A small network was shown many inputs. Here are its activations along a few directions, one row for each input.
In each table, some parts of the input vary, and every possible input appears once, in random order.
Descriptions start from the smaller parts, as in this example, which fits no table here: line(4) and (point or line(11) or (values(2) and ring(8))).
Shared parts are said once, and a part with two or three values counts as separate values.
(in the rows, 128 means zero)

Other details of the inputs vary at random and push rows far along two fixed directions, the same in every table; ignore that.

A family of inputs:
x1: 128 152 164 108 151 110 129 141 149 127 138 121 121 130 139 144 118
x2: 130 174 75 137 97 106 130 100 157 109 141 147 130 137 139 147 126
x3: 102 56 142 178 134 150 118 152 83 112 97 108 148 141 110 106 180
x4: 205 115 58 115 146 151 151 96 54 181 182 164 115 75 80 165 97
x5: 82 64 145 185 101 137 118 165 57 82 61 91 190 159 98 102 168
x6: 107 191 192 94 125 99 120 103 206 131 171 141 114 157 178 113 83
x7: 168 106 106 123 143 139 145 116 79 155 149 128 123 110 94 157 103
x8: 119 202 195 86 141 89 122 125 210 112 151 134 113 148 174 137 110
x9: 155 116 67 125 140 148 145 116 95 148 121 127 128 115 94 140 159
x10: 178 120 52 133 140 148 145 127 100 173 162 155 107 59 93 166 99
x11: 183 124 22 122 141 164 166 103 74 154 151 139 105 88 70 172 153
x12: 119 128 108 140 114 131 138 108 177 118 140 139 120 135 164 113 139
x13: 96 190 184 108 126 109 123 104 215 128 171 142 107 154 182 116 71
x14: 101 182 146 130 122 100 116 102 238 110 159 144 100 163 189 116 137
x15: 126 161 121 130 100 95 123 114 139 94 118 130 154 163 133 127 149
x16: 146 145 101 113 128 128 164 101 154 108 166 132 99 144 137 144 151
x17: 169 165 55 105 138 122 146 107 129 154 169 163 79 77 135 179 85
x18: 110 150 135 122 143 128 121 121 161 109 140 122 112 151 129 133 161
x19: 84 113 159 148 126 126 86 138 159 122 96 122 153 145 147 89 165
x20: 111 195 187 90 128 90 120 128 221 124 155 134 110 144 170 125 103
x21: 166 108 102 113 148 135 146 135 89 154 141 134 116 106 81 153 115
x22: 99 48 175 169 119 149 104 155 73 143 80 109 176 117 114 94 114
x23: 143 41 105 159 130 159 120 160 41 166 93 131 157 76 70 118 125
x24: 93 103 210 132 134 123 106 170 132 119 88 111 158 140 133 96 131
x25: 82 103 202 147 130 122 98 168 136 124 87 111 162 123 151 97 124
x26: 178 166 107 84 142 115 147 108 144 149 171 156 97 112 107 161 105
x27: 96 66 151 176 134 153 107 174 92 138 82 117 162 90 124 109 116
x28: 164 165 109 88 146 124 160 115 140 138 179 141 82 120 98 173 104
x29: 103 60 175 158 133 156 127 154 64 127 98 99 154 132 97 121 118
x30: 107 195 158 95 145 95 113 108 220 105 152 126 105 179 164 127 153
x31: 103 199 147 96 117 104 122 100 227 120 134 133 116 160 173 112 140
x32: 88 113 190 121 140 111 116 161 118 110 89 108 134 148 151 118 122
x33: 192 144 45 104 136 126 171 85 132 138 184 149 94 120 121 162 149
x34: 116 145 107 137 115 136 140 104 176 124 122 128 119 131 156 103 133
x35: 193 110 30 130 133 154 151 105 83 180 166 160 101 60 77 173 87
x36: 102 47 177 151 135 145 116 167 69 133 73 98 163 136 92 102 128
x37: 93 197 139 111 118 115 126 101 236 117 133 134 109 157 177 114 129
x38: 195 111 32 138 134 158 152 97 76 181 176 159 107 59 87 177 80
x39: 104 197 181 91 128 85 114 122 210 115 147 133 108 136 185 132 100
x40: 93 192 142 118 130 108 104 105 239 114 149 141 105 156 178 118 135
x41: 76 122 178 157 86 143 108 174 102 70 80 80 159 189 145 84 142
x42: 119 190 195 78 128 92 126 109 210 115 150 134 107 168 157 127 98
x43: 106 97 123 169 77 151 94 164 69 110 72 106 173 143 133 85 141
x44: 187 121 24 130 121 150 156 90 97 162 144 147 116 81 104 137 145
x45: 191 136 4 141 102 121 142 95 72 144 150 158 137 90 86 169 141
x46: 113 199 190 82 137 85 119 122 201 106 146 132 108 146 178 137 107
x47: 73 98 221 140 134 140 120 151 113 114 112 103 147 162 132 98 110
x48: 193 112 55 112 144 152 165 111 64 162 169 142 94 84 58 185 106
x49: 155 170 101 88 146 115 156 116 123 129 167 141 77 111 128 184 104
x50: 204 118 52 112 156 141 157 127 69 173 168 145 105 72 69 182 117
x51: 184 172 49 96 135 132 151 84 138 151 159 155 104 108 110 159 146
x52: 106 54 132 183 121 141 98 147 97 134 88 124 162 125 126 88 175
x53: 195 134 11 134 117 120 155 101 60 132 152 141 133 111 75 176 145
x54: 118 99 130 162 85 150 101 164 61 101 74 104 174 153 126 89 146
x55: 129 137 131 130 139 110 125 116 159 117 144 129 115 159 143 126 163
x56: 95 94 116 181 79 161 97 166 77 106 71 108 166 139 137 88 128
x57: 74 99 194 137 124 115 99 164 122 117 75 114 149 131 162 98 120
x58: 100 36 136 177 109 151 115 150 91 124 76 115 176 127 132 76 173
x59: 181 170 65 100 128 127 160 79 147 137 159 146 103 118 127 139 144
x60: 96 70 167 153 140 145 118 175 64 116 85 100 148 111 108 126 132
x61: 125 93 141 134 146 129 121 158 79 131 105 112 139 107 115 136 124
x62: 98 50 185 158 140 153 114 159 56 140 93 105 170 135 105 93 119
x63: 96 113 162 136 125 130 134 131 143 105 86 96 145 166 145 83 161
x64: 169 171 98 83 143 106 142 109 127 139 160 156 91 103 137 172 104
x65: 126 150 130 118 140 119 106 114 163 122 132 138 127 144 136 122 162
x66: 94 195 172 105 130 95 117 124 218 111 147 134 101 133 188 134 89
x67: 118 154 168 113 147 121 136 143 147 116 143 118 113 129 134 150 118
x68: 110 187 186 87 120 91 121 110 218 124 151 134 107 158 164 122 92
x69: 115 56 142 174 130 141 103 146 88 124 87 123 163 135 118 93 182
x70: 138 88 149 137 132 141 124 130 83 143 117 126 150 118 107 126 112
x71: 97 59 151 166 127 153 112 168 95 141 82 121 155 106 105 100 111
x72: 87 115 166 140 122 141 141 133 141 95 92 94 137 164 140 90 161
x73: 124 180 156 95 119 97 139 96 219 97 155 139 113 176 184 114 150
x74: 97 76 146 174 90 153 101 182 48 94 58 82 182 166 122 79 150
x75: 180 124 77 114 151 147 159 133 81 155 167 137 100 82 75 179 118
Description of these inputs: line(5) and (values(2) or ring(5) or line(8)).
The inputs of x50 and x75 match in every part but the line(5) part. If x74 is changed in the same way as x50 into x75, which row does it become?
> x41
Which other rows does x9 become when the line(5) part takes its other values? List them by row number.
> x11, x31, x37, x51
Which other rows does x46 become when the line(8) part takes its other values? List them by row number.
> x4, x8, x24, x26, x42, x64, x70
Which other rows does x19 become when the ring(5) part takes its other values? List them by row number.
> x31, x44, x52, x58
Which other rows does x14 become when the ring(5) part takes its other values? List them by row number.
> x12, x34, x37, x40

A family of inputs:
x76: 109 165 187 108 145 109 130 111 190 112 161 127 106 180 145 126 125
x77: 114 86 130 147 130 156 137 141 98 133 87 112 152 116 100 104 152
x78: 167 155 65 129 113 129 135 105 110 128 173 134 115 141 107 153 140
x79: 162 95 109 120 145 126 116 161 40 149 95 125 158 90 91 137 133
x80: 94 163 150 129 122 102 115 148 136 88 104 113 137 152 169 133 140
x81: 148 95 103 143 124 154 148 114 97 149 133 135 146 107 116 112 124
x82: 101 83 154 146 146 161 126 156 107 137 91 106 137 129 105 104 138
x83: 174 169 100 83 130 126 141 123 108 153 136 134 122 107 97 156 97
x84: 146 163 78 111 115 134 149 114 138 123 137 136 108 126 115 133 137
x85: 128 84 167 133 107 143 109 149 64 144 83 120 164 122 114 98 101
x86: 117 175 157 103 127 93 125 123 199 96 126 131 113 166 172 129 156
x87: 164 89 126 128 128 138 119 143 37 143 110 124 165 115 72 140 118
x88: 119 89 131 159 131 136 108 163 89 149 119 133 136 81 111 135 106
x89: 69 121 195 117 129 130 121 138 172 114 92 100 139 162 146 94 141
x90: 146 136 122 115 127 131 151 115 125 145 159 142 99 114 134 148 82
x91: 130 83 107 164 126 135 111 132 111 148 103 132 153 97 119 115 143
x92: 152 137 88 129 151 133 126 114 143 168 163 157 104 91 120 152 116
x93: 155 144 110 118 133 120 150 96 132 131 166 140 122 137 108 144 140
x94: 146 100 118 131 149 135 129 164 76 130 132 121 125 88 108 157 127
x95: 108 87 130 150 116 150 128 151 109 117 75 108 152 138 112 101 152
x96: 82 115 211 133 141 119 115 129 159 98 116 107 140 179 140 98 139
x97: 91 103 183 139 128 147 123 174 112 117 94 99 140 127 119 119 112
x98: 177 169 96 102 126 133 157 102 130 155 194 155 80 100 129 173 74
x99: 100 147 209 120 128 111 123 142 156 97 144 113 126 165 141 136 108
x100: 159 127 94 111 141 125 150 93 117 145 173 142 112 127 101 157 135
x101: 118 82 147 145 124 124 89 165 68 154 75 127 174 95 104 104 114
x102: 129 126 75 144 112 146 139 138 74 121 103 116 132 111 108 144 121
x103: 95 73 144 155 134 135 103 141 122 148 97 130 156 107 128 107 141
x104: 91 191 167 115 91 103 122 113 188 86 137 120 115 174 192 113 91
x105: 114 76 141 161 116 134 122 143 96 111 99 113 162 161 108 106 155
x106: 142 94 113 129 153 129 136 159 79 130 125 123 125 92 110 156 128
x107: 87 134 214 123 133 106 126 143 157 94 127 111 131 172 145 125 110
x108: 76 156 160 148 108 103 94 140 166 96 100 127 143 143 174 114 111
x109: 170 178 69 102 106 126 151 87 155 130 182 153 97 128 141 136 108
x110: 185 165 59 105 114 128 160 84 153 142 185 156 99 122 135 150 106
x111: 98 100 147 162 93 151 106 143 112 111 101 106 158 152 148 80 132
x112: 103 172 187 112 121 88 130 107 205 97 145 113 122 196 160 110 138
x113: 165 155 67 112 129 119 140 116 119 126 144 149 106 113 124 152 159
x114: 127 73 126 157 113 149 132 128 96 138 105 115 153 125 125 91 131
x115: 100 199 165 110 118 97 109 129 199 89 129 119 118 177 187 120 158
x116: 151 80 96 147 138 135 131 136 77 137 99 121 138 103 107 130 172
x117: 130 97 107 149 138 129 122 149 97 155 129 140 126 79 112 146 102
x118: 108 74 159 156 136 160 125 141 102 147 109 120 143 133 127 93 119
x119: 137 193 122 92 125 109 151 97 200 123 149 124 95 149 146 133 128
x120: 103 79 154 134 144 131 115 148 107 126 91 116 144 125 128 116 169
x121: 110 97 120 166 110 135 119 147 60 104 103 107 160 146 111 131 132
x122: 80 132 184 139 105 109 114 138 153 86 109 113 148 194 144 89 151
x123: 150 181 94 110 123 104 126 98 202 131 163 160 108 124 153 149 120
x124: 178 165 78 89 163 117 147 95 147 139 180 152 77 99 124 173 138
x125: 158 142 80 129 136 126 133 101 145 156 156 161 124 87 122 147 129
x126: 90 130 186 118 123 124 128 115 177 125 129 122 133 161 168 92 116
x127: 122 74 138 145 158 145 117 158 87 136 102 119 132 113 111 122 158
x128: 174 127 78 119 142 151 154 90 115 161 171 152 101 99 116 143 104
x129: 168 144 86 109 147 121 147 108 127 137 151 147 110 101 120 155 157
x130: 78 158 173 134 108 104 95 135 202 100 108 134 142 157 176 94 135
x131: 162 199 59 101 114 133 147 101 156 129 167 135 93 128 127 154 129
x132: 90 184 195 93 133 107 138 139 204 102 132 112 104 160 163 132 93
x133: 148 160 75 137 115 129 108 113 149 135 149 149 124 109 140 143 128
x134: 153 134 86 125 150 130 126 104 144 159 159 157 107 86 121 150 118
x135: 132 79 107 141 148 167 137 133 84 145 104 117 129 100 86 123 138
Describe the family of inputs behind these rows.
> values(5) and (point or line(11))
The inputs of x82 and x118 match in every part but the values(5) part. If x89 is changed in the same way as x82 into x118, which row does it become?
> x126
Which other rows does x90 become when the values(5) part takes its other values? List them by row number.
> x106, x107, x117, x132
Which other rows does x125 become when the line(11) part takes its other values? List them by row number.
> x88, x91, x92, x103, x108, x117, x123, x130, x133, x134

A family of inputs:
x136: 181 136 72 106 134 142 151 113 81 154 164 144 100 98 90 167 101
x137: 114 144 173 108 145 109 131 132 151 112 134 122 118 146 142 136 134
x138: 129 145 160 107 138 113 145 124 155 118 148 126 114 141 136 137 123
x139: 131 36 88 192 110 167 119 153 39 128 87 120 166 109 96 108 157
x140: 130 181 145 100 137 103 125 118 173 132 154 142 108 119 162 146 97
x141: 68 113 206 153 119 132 93 158 153 103 83 101 168 169 143 76 153
x142: 188 129 36 132 113 129 147 95 102 146 162 152 121 105 109 149 145
x143: 136 163 103 124 114 124 133 97 156 114 157 138 110 154 148 134 129
x144: 135 178 148 93 139 103 136 119 172 123 158 129 103 150 132 150 110
x145: 83 83 195 155 122 133 107 165 116 124 82 111 165 124 144 92 111
x146: 184 135 31 119 121 141 152 90 100 148 147 150 118 108 104 145 145
x147: 138 156 135 103 148 113 125 122 162 142 153 140 101 118 144 145 110
x148: 122 179 128 117 110 94 121 99 190 109 147 136 126 166 154 123 143
x149: 69 95 212 149 124 132 103 157 125 120 79 106 163 142 152 85 108
x150: 99 113 128 150 114 136 119 138 132 111 85 110 149 139 125 105 159
x151: 121 180 126 111 111 113 139 111 198 105 134 125 110 152 162 121 140
x152: 105 114 169 137 126 125 119 152 104 116 100 110 154 135 119 123 116
x153: 137 93 123 140 134 139 124 154 57 132 106 119 148 102 105 139 124
x154: 164 86 86 140 132 156 142 135 32 151 123 126 140 89 81 148 111
x155: 160 60 89 149 147 157 143 133 66 165 130 141 133 69 86 142 125
x156: 88 84 183 162 116 147 104 163 120 114 84 104 170 148 135 76 154
x157: 139 83 124 140 125 147 131 156 67 137 113 122 139 107 95 130 118
x158: 70 100 212 142 121 125 102 171 122 105 78 100 159 159 128 97 123
x159: 135 166 101 129 115 115 127 104 162 112 154 140 115 149 138 141 134
x160: 128 165 150 98 152 105 132 110 184 133 160 143 99 124 154 146 117
x161: 135 165 149 100 138 110 134 118 187 137 162 139 99 129 151 137 99
x162: 134 45 102 177 132 172 107 163 32 145 85 117 169 96 86 106 168
x163: 76 74 197 154 142 132 108 155 127 126 86 113 159 131 126 99 133
x164: 143 166 101 118 116 102 124 102 157 118 149 141 120 144 151 133 151
x165: 162 111 90 122 137 140 133 141 66 145 134 135 120 94 93 157 120
x166: 131 173 152 95 143 103 144 110 173 119 161 133 105 146 132 154 120
x167: 82 87 161 171 113 133 97 156 112 96 79 110 160 157 147 92 161
x168: 68 100 219 142 120 126 101 167 152 116 87 112 151 145 155 84 111
x169: 173 104 28 143 128 155 141 121 68 146 121 136 123 82 93 150 161
x170: 69 99 173 154 109 142 112 146 136 99 63 94 160 164 148 75 160
x171: 138 179 148 89 143 103 134 123 166 121 157 129 98 146 145 150 117
x172: 99 105 130 159 113 139 128 145 126 108 105 113 143 140 139 104 147
x173: 146 166 137 102 125 112 144 123 142 122 154 130 114 128 137 148 99
x174: 180 127 78 108 148 139 162 102 89 152 169 143 101 101 91 169 119
x175: 134 184 107 105 117 103 132 98 187 114 139 140 119 154 145 127 144
x176: 141 163 102 116 111 112 133 90 157 121 153 137 122 154 146 126 140
x177: 135 46 78 172 121 158 116 151 38 135 67 122 171 103 94 104 179
x178: 127 167 98 121 120 128 144 103 159 117 154 130 106 145 146 134 131
x179: 125 176 145 100 132 108 124 117 183 137 156 145 103 127 142 144 92
x180: 129 84 120 154 133 144 119 146 76 152 106 130 153 87 101 132 109
x181: 105 135 176 114 143 121 130 116 168 130 137 129 118 138 149 119 114
x182: 125 174 167 92 136 109 137 117 172 119 153 122 102 162 146 134 107
x183: 96 122 202 123 129 117 122 155 149 108 109 104 136 162 143 106 122
x184: 156 137 50 135 129 138 142 116 106 133 150 139 109 104 119 155 146
x185: 175 115 61 134 131 162 139 111 79 157 151 139 125 99 92 140 138
x186: 179 113 40 134 117 141 148 109 92 145 132 147 130 101 103 136 152
x187: 134 162 133 103 137 114 121 125 158 140 151 145 102 113 145 145 102
x188: 126 169 96 126 122 120 138 110 165 115 151 132 111 139 137 141 135
x189: 136 154 138 103 142 122 134 111 162 145 157 137 101 127 139 137 99
x190: 177 126 68 119 149 137 141 113 106 171 163 151 105 81 91 168 106
x191: 80 122 200 127 125 127 108 144 154 124 106 118 135 146 153 97 103
Describe the family of inputs behind these rows.
> values(4) and (point or ring(5) or (values(2) and line(4)))
The inputs of x156 and x141 match in every part but the values(4) part. If x151 is changed in the same way as x156 into x141, which row does it become?
> x150
Which other rows does x181 become when the values(4) part takes its other values? List them by row number.
> x155, x160, x163

A family of inputs:
x192: 167 67 88 144 142 160 144 138 39 156 134 129 132 89 70 150 122
x193: 118 192 136 109 118 100 129 101 211 110 153 138 107 156 169 128 126
x194: 99 191 167 103 114 98 127 113 211 90 136 121 119 185 173 113 140
x195: 138 189 147 89 132 97 126 99 202 137 167 151 105 136 158 137 104
x196: 94 88 146 159 118 142 114 144 122 121 86 113 156 136 133 92 153
x197: 69 92 184 163 109 129 100 158 121 91 69 96 170 173 146 81 158
x198: 111 93 167 140 128 127 110 148 103 127 95 115 160 139 121 102 137
x199: 66 93 191 156 111 132 106 157 128 93 64 94 168 175 144 73 164
x200: 156 199 114 82 137 109 140 106 177 144 178 151 86 112 141 165 83
x201: 140 156 136 102 142 112 135 131 138 126 146 130 109 123 130 153 116
x202: 190 175 38 107 123 123 156 87 130 136 180 153 96 114 112 172 132
x203: 89 89 151 167 112 136 103 152 114 114 86 114 163 137 141 92 147
x204: 68 77 216 151 124 138 106 166 119 119 77 104 161 142 141 85 109
x205: 167 67 42 161 132 171 139 126 49 161 114 136 139 76 83 133 154
x206: 116 199 183 84 127 97 139 112 196 109 161 125 101 166 166 135 91
x207: 129 82 95 159 124 149 125 136 91 137 103 126 147 111 112 113 150
x208: 151 118 77 143 117 137 132 123 87 127 129 133 134 119 111 138 146
x209: 81 95 173 151 115 137 112 152 124 98 72 99 161 165 138 81 165
x210: 203 169 46 90 159 125 160 86 130 173 209 169 70 73 101 199 98
x211: 137 178 148 94 140 112 141 107 187 138 178 144 90 131 147 148 92
x212: 152 66 90 149 145 154 128 152 48 161 113 136 137 64 86 146 122
x213: 171 135 90 110 152 130 150 116 101 149 167 141 104 99 97 173 118
x214: 163 69 44 168 123 161 128 130 48 155 117 137 144 81 87 137 145
x215: 96 196 203 91 126 95 123 133 197 102 136 115 114 170 166 127 99
The inputs of x213 and x210 match in every part but one. If x215 is changed in the same way as x213 into x210, which row does it become?
> x200
Describe the family of inputs behind these rows.
> values(2) and (point or ring(5) or line(6))
Which other rows does x197 become when the values(2) part takes its other values? List them by row number.
> x214
Start at x205 and move only the line(6) part, one step at a time. The first step leads to x196. Which rows follow, in order?
> x207, x193, x214, x203
